A small network was shown many inputs. Here are its activations along a few directions, one row for each input.
In each table, some parts of the input vary, and every possible input appears once, in random order.
Descriptions start from the smaller parts, as in this example, which fits no table here: one of 4 places along a line, together with either a single point or one of 9 places around a ring or (one of 2 separate values, together with one of 8 places around a ring).
Shared parts are said once, and a part with two or three values counts as separate values.
(in the rows, 128 means zero)

Other details of the inputs vary at random and push rows far along three fixed directions, the same in every table; ignore that.

Rows:
row 1: [ 91  75 139  80 180 144  65  77  46  57 146 114]
row 2: [169 128 154 162 140  84 158 100  67 181 131  90]
row 3: [158 153 138 136 156  60 186 120  64 137 142 104]
row 4: [154 171 142 157 161  67 179 108  59 138 126 133]
row 5: [105 116  99 116  92 145 108 128 223 158 183 180]
row 6: [132 138 120 127 102 182 150 190 108 126 118 138]
row 7: [127  57 141  63 168 145  59 109  68  75 112  68]
row 8: [164 158 164 144 107  42 107  63 183 175 132 151]
row 9: [116 146 125 143 121 187 157 168 109 113 132 155]
row 10: [154 142 137 146 126  34 102  78 188 200 142 122]
row 11: [106  74 141  73 186 130  50 137  67  76  86  73]
row 12: [116  45 134  56 158 128  80 127  58  64  95  97]
row 13: [172 145 121 104 116  32 124  75 177 158 158 149]
row 14: [176 143 163 145 140  68 173 130  78 154 106  84]
row 15: [111  38 127  79 155 129  83 116  62  53  84  99]
row 16: [117 155 135 160 133 191 132 178 127 127 110 114]
row 17: [ 84 158 104 138 110 183 164 146 108 117 156 124]
row 18: [110 157 134 141  93 156  75 123 237 149 152 153]
row 19: [132  52 123  56 154 143  68 104  55  71 114  90]
row 20: [121 126 104 155 126 187 164 162 116 114 136 148]
row 21: [101 148 116 148 146 194 168 146 117 117 146 149]
row 22: [161 150 146 157 157  82 190  88  65 149 115 136]
row 23: [163 163 157 176 167  86 165  98  83 165  93  95]
row 24: [121 145 119 125 116 179 157 185 108 118 141 141]
row 25: [109 156 112 127 130 175 156 185 110 115 153 137]
row 26: [165 148 149 176 148  67 165 121  87 146  98  72]
row 27: [140 146 119 132 130  13 141  86 187 139 141 153]
row 28: [133 171 136 141 106  25 113  73 190 179 112 116]
row 29: [118 144 125 110  92 135  97 170 238 146 125 163]
row 30: [159 152 153 143 131  37 131  73 198 178 100 159]
row 31: [129 151 112 117  98 149  84 146 245 152 155 126]
row 32: [126 138 126 144 108 190 149 172 109 120 109 152]
row 33: [109 136  98 157 140 184 163 162 118 110 149 143]
row 34: [116 148  91  99 103 142 108 134 229 131 189 162]
row 35: [115 127 121 134  86 135 112 156 250 132 123 152]
row 36: [129 138 134 150  92 204 138 141 104 126 144 143]
row 37: [122 137 116 173 136 191 138 172 132 128 114 107]
row 38: [ 90  46 115  52 146  77  45  88 178  60 115 149]
row 39: [102 145 131 146  93 192 148 155 119 132 119 103]
row 40: [142 157 134 145 123  71 183  86  54 146 125 111]
row 41: [122 142 132 142 125 182 142 191 133 130 127  87]
row 42: [167 157 157 159 133  87 167  78  52 146 148 128]
row 43: [ 78  47 104  50 164  88  28  68 165  98 163 148]
row 44: [131 119 105 157 112 191 157 166 115 121 114 144]
row 45: [105 139 112 137  81 190 155 150 106 128 121 126]
row 46: [174 122 136 155 127  82 167  96  54 178 134 112]
row 47: [123 144 143 152 121 192 143 177 123 125 108 130]
row 48: [123 130 124 147 117 201 162 152 116 128 111 151]
row 49: [102  46 123  71 159  90  24  89 187  84  89 142]
row 50: [111 131 110  99  91 131 122 158 232 129 158 174]
Description of these inputs: one of 5 places along a line, together with either one of 4 separate values or one of 6 places around a ring.
Q: The inputs of row 5 and row 2 match in every part but the place on the line of 5. If row 40 is changed in the same way as row 5 into row 2, which row does it become?
A: row 39
Q: Start at row 35 and move only the place on the ring of 6, one step at a time. The first step leads to row 49. Which rows follow, in order?
A: row 30, row 47, row 29, row 14
Q: Change only the choice among 4 separate values in row 46. List by row number the other rows that result.
A: row 19, row 36, row 45
Q: List by row number the other rows that have the place on the line of 5 in common with row 26.
A: row 10, row 11, row 16, row 18, row 23, row 28, row 31, row 37, row 41

Rows:
row 51: [134 105 141 118 147 134 111 126  87 112 124  86]
row 52: [128 111 128 108 155 130 120 116  75 109 143 112]
row 53: [118 142 106 132  81 184 155 174 184 133 142 161]
row 54: [117 146 125 149  96 187 140 180 193 143 130 143]
row 55: [132 110 135 114 148 125 121 141  86 112  99 100]
row 56: [128 113 137 128 149 139 110 119  85 112 101  98]
row 57: [124 101 127 118 153 133 122 111  79 111 132 114]
row 58: [134 109 136 119 147 133 110 125  84 112 123  85]
row 59: [147 162 118 169 119 178 204 180  88 139 142 129]
row 60: [ 96  98 114  75 135 124  76 129 178  88 127 159]
row 61: [160 157 135 154 128  46 160  85 129 172 137 132]
row 62: [125 110 132 114 157 136 119 112  77 107 134 117]
row 63: [144 144 138 134 109  60  99  95 228 162 121 158]
row 64: [120 153 109 141  92 183 140 186 193 135 129 141]
row 65: [141 164 136 179 115 183 187 181  95 154 119 110]
row 66: [103 157 113 142  99 184 146 170 187 129 144 161]
row 67: [104  96 126 102 129 142  61 119 179 103 113 134]
row 68: [ 87  96 117  87 133 130  75 121 176  92 121 149]
row 69: [133 104 144 125 150 135 119 130  89 106 101 100]
row 70: [159 168 136 146 126  38 157  90 130 169 144 124]
row 71: [116 114 133 118 151 130 120 112  79 106 127 104]
row 72: [128 103 128 118 156 130 128 120  80 106 119 125]
row 73: [139 159 121 179 118 181 201 169  91 144 137 129]
row 74: [126 106 137 111 140 131 126 117  74 104 111 121]
row 75: [133 109 139 125 148 136 110 120  85 112 115  91]
row 76: [163 157 131 148 126  40 160  89 128 173 146 126]
row 77: [114 153 115 140  93 191 129 176 187 150 150 130]
row 78: [128 101 133 117 138 130 122 120  74 106 113 125]
row 79: [173 155 134 140 113  46 162  84 124 175 142 129]
row 80: [101  90 131  91 131 140  62 124 181 111 124 128]
row 81: [115 149 108 144 100 191 143 161 182 142 165 160]
row 82: [111 151 110 142 103 189 146 169 183 131 149 169]
row 83: [146 170 126 174 111 185 181 173  96 153 140  92]
row 84: [171 156 132 142 133  42 156  88 123 171 150 134]
row 85: [ 99  88 133  97 133 144  60 123 180 107 112 134]
row 86: [113 146 116 150  84 192 136 159 174 139 147 166]
row 87: [134 171 123 171 114 173 203 182  90 134 135 118]
row 88: [156 170 144 156 132  46 156  85 130 164 125 140]
row 89: [ 97  96 125  95 131 143  59 121 176 111 110 136]
row 90: [143 161 129 175 101 188 188 161  82 150 150 124]
row 91: [158 157 136 161 130  49 160  84 129 169 125 139]
row 92: [129  99 130 109 137 131 114 115  68 111 137 110]
row 93: [123 115 134 117 157 129 129 122  79 101 116 122]
row 94: [ 93  84 114  93 136 140  70 110 171 100 129 156]
row 95: [129 106 137 114 148 125 119 143  85 112 100 101]
row 96: [124 115 131 108 155 128 120 116  75 107 140 107]
row 97: [132 107 138 125 149 134 117 129  88 105 100 100]
row 98: [114 108 132 128 151 133 122 112  80 106 116 112]
row 99: [112 148 110 150 102 192 141 159 180 138 152 166]
row 100: [130 110 128 109 156 123 131 130  78  99 121 124]
row 101: [ 97  86 107  81 131 133  71 115 173 105 151 145]
row 102: [103 149 108 148  96 184 149 170 187 132 142 157]
row 103: [129  99 131 113 139 134 131 116  78 107 110 118]
row 104: [172 153 136 143 114  38 161 104 122 161 123 147]
row 105: [138 147 127 113  96  53 105  81 217 163 143 173]
row 106: [140 138 125 121  99  57 110  78 215 163 129 175]
row 107: [128 109 138 120 150 134 117 131  85 115  98 102]
row 108: [148 164 140 182 113 189 184 170  98 150 137  99]
row 109: [119 116 136 122 157 134 119 112  79 104 120 122]
row 110: [105 152 105 142  92 184 143 166 185 140 167 143]
row 111: [109 144 102 140  96 178 153 179 186 130 146 158]
row 112: [131 111 134 123 150 133 118 128  86 109  97  99]
row 113: [139 167 138 185 115 189 179 172  94 158 122 109]
row 114: [113 142 101 139  97 179 152 178 185 131 149 163]
row 115: [136 106 134 118 148 127 120 139  87 101 101  98]
row 116: [166 162 145 152 127  55 144  97 132 178 119 117]
row 117: [148 160 136 173 114 177 193 192  99 146 122 105]
row 118: [117 116 135 115 153 130 119 113  79 106 129 108]
row 119: [102  93 117  74 117 129  80 127 170  94 123 156]
row 120: [119 116 132 109 152 127 119 117  77 106 138 102]
row 121: [124 109 139 117 140 138 119 108  73 108 115 120]
row 122: [ 92  92 109  84 129 122  82 130 179  92 124 149]
row 123: [137 104 140 118 148 127 123 140  89 103 103  98]
row 124: [ 99  92 117  72 117 135  68 112 167 103 145 143]
row 125: [130 104 143 116 149 133 111 129  87 118 123  86]
row 126: [165 166 141 157 135  51 157  85 127 167 130 149]
row 127: [164 159 147 153 127  54 143  99 133 180 120 118]
row 128: [158 162 137 155 127  44 159  85 131 169 135 129]
row 129: [120 102 128 121 153 126 130 119  81 105 113 116]
row 130: [122 115 131 110 152 118 130 131  81  97 115 115]
row 131: [170 154 138 146 116  52 162  80 124 174 133 134]
row 132: [134 153 125 116 114  50 104  84 224 158 148 175]
row 133: [ 98  92 122  83 129 137  57 128 175 113 130 124]
row 134: [ 85  98 119  93 133 135  68 110 175  96 125 148]
row 135: [142 149 126 124 107  57  95  92 227 165 128 150]
Q: What is each input in this table made of?
A: one of 5 places along a line, together with either one of 3 separate values or one of 6 places around a ring or one of 8 places around a ring
Q: The inputs of row 102 and row 110 match in every part but the place on the line of 5. If row 68 is changed in the same way as row 102 into row 110, which row does it become?
A: row 70
Q: The inputs of row 104 and row 90 match in every part but the place on the line of 5. If row 123 is changed in the same way as row 104 into row 90, which row does it become?
A: row 108
Q: Change only the place on the ring of 8 in row 134. List by row number the other rows that result.
A: row 88, row 91, row 94, row 98, row 99, row 109, row 126
Q: Change only the place on the ring of 8 in row 57. List by row number the other rows that result.
A: row 61, row 62, row 71, row 81, row 118, row 128, row 132

Rows:
row 136: [134 125 131 109 142  71 118 103 124 113 120 141]
row 137: [163 146 146 152 120  81 132 104 145 172 128 124]
row 138: [139 125 136 152 141 174 171 163  58 119 117  82]
row 139: [139 135 141 124 130  72 126 108 141 135 109 117]
row 140: [157 130 135 126 139  74 128 117 143 138 110 125]
row 141: [127 146 139 149 144 176 162 153  45 127 137  91]
row 142: [142 130 124 124 137  74 124 105 131 149 131 123]
row 143: [158 131 139 153 152  96 184 119  32 129 127  96]
row 144: [128 110 128 123 121 154 108 150 149 121 111 134]
row 145: [104 128 116 114 123 149 110 139 142 121 133 127]
row 146: [122 120 114 120 127 144 128 148 146 111 138 148]
row 147: [134 128 137 112 134  84 115  79 120 133 137 140]
row 148: [117 125 127 113 127 149 112 151 152 108 111 128]
row 149: [149 230 126 233  90 146 225 158 188 201 142 168]
row 150: [119 120 132 119 117 153 104 147 146 114 105 135]
row 151: [132 130 130 152 141 168 178 165  51 127 129  94]
row 152: [120 120 121 120 120 158 121 124 141 128 155 147]
row 153: [126 125 135 111 138  71 118 106 127 130 117 126]
row 154: [121 107 129 126 114 152 112 144 150 126 117 127]
row 155: [146 196 121 215 107 147 202 153 183 187 141 164]
row 156: [116 119 108 122 123 148 120 135 144 117 149 136]
row 157: [107 128 119 122 116 143 131 140 144 111 139 141]
row 158: [133 128 134 109 144  71 114 111 127 126 111 134]
row 159: [149 128 129 127 135  78 120 104 142 144 120 112]
row 160: [113 106 116 113 117 151 127 131 139 117 139 149]
row 161: [123 122 129 123 129 156 109 140 155 127 139 116]
row 162: [140 128 146 129 121  77 118 105 135 141 103 124]
row 163: [112 104 110 109 121 157 112 122 135 115 143 143]
row 164: [127 121 125 109 139  76 109  89 121 117 130 128]
row 165: [118 118 117 114 132 145 118 154 147 119 128 139]
row 166: [158 137 135 146 118  80 129 105 142 164 118 122]
row 167: [149 119 144 125 160 106 158 105  15 109 106 110]
row 168: [142 134 151 129 128  83 105  95 134 147 116 120]
row 169: [110 122 121 114 124 153 103 137 150 114 122 115]
row 170: [124 116 115 116 120 152 130 139 142 119 135 159]
row 171: [111 108 119 111 134 153 103 129 140 108 155 134]
row 172: [123 122 145 133 154 184 135 146  46 103 120  74]
row 173: [111 116 123 114 134 153 104 138 145 126 148 127]
row 174: [109 133 123 121 123 151 116 130 143 115 153 137]
row 175: [116 126 127 128 110 156 106 137 147 128 118 124]
row 176: [103 113 114 105 118 157 108 119 132 108 136 143]
row 177: [106 120 120 113 112 151 128 129 138 114 134 150]
Q: The inputs of row 172 and row 161 match in every part but one. If row 177 is changed in the same way as row 172 into row 161, which row does it become?
A: row 160
Q: The inputs of row 149 and row 155 match in every part but one. If row 162 is changed in the same way as row 149 into row 155, which row does it become?
A: row 154
Q: What is each input in this table made of?
A: one of 2 separate values, together with either a single point or (one of 4 places along a line, together with one of 5 places along a line)
Q: Change only the choice among 2 separate values in row 164. List by row number the other rows that result.
A: row 156
Q: Change only the choice among 2 separate values in row 140. List by row number the other rows that result.
A: row 148
Q: Start at row 166 and move only the place on the line of 5, one step at a time. The first step leads to row 159. Which rows follow, in order?
A: row 142, row 156, row 163
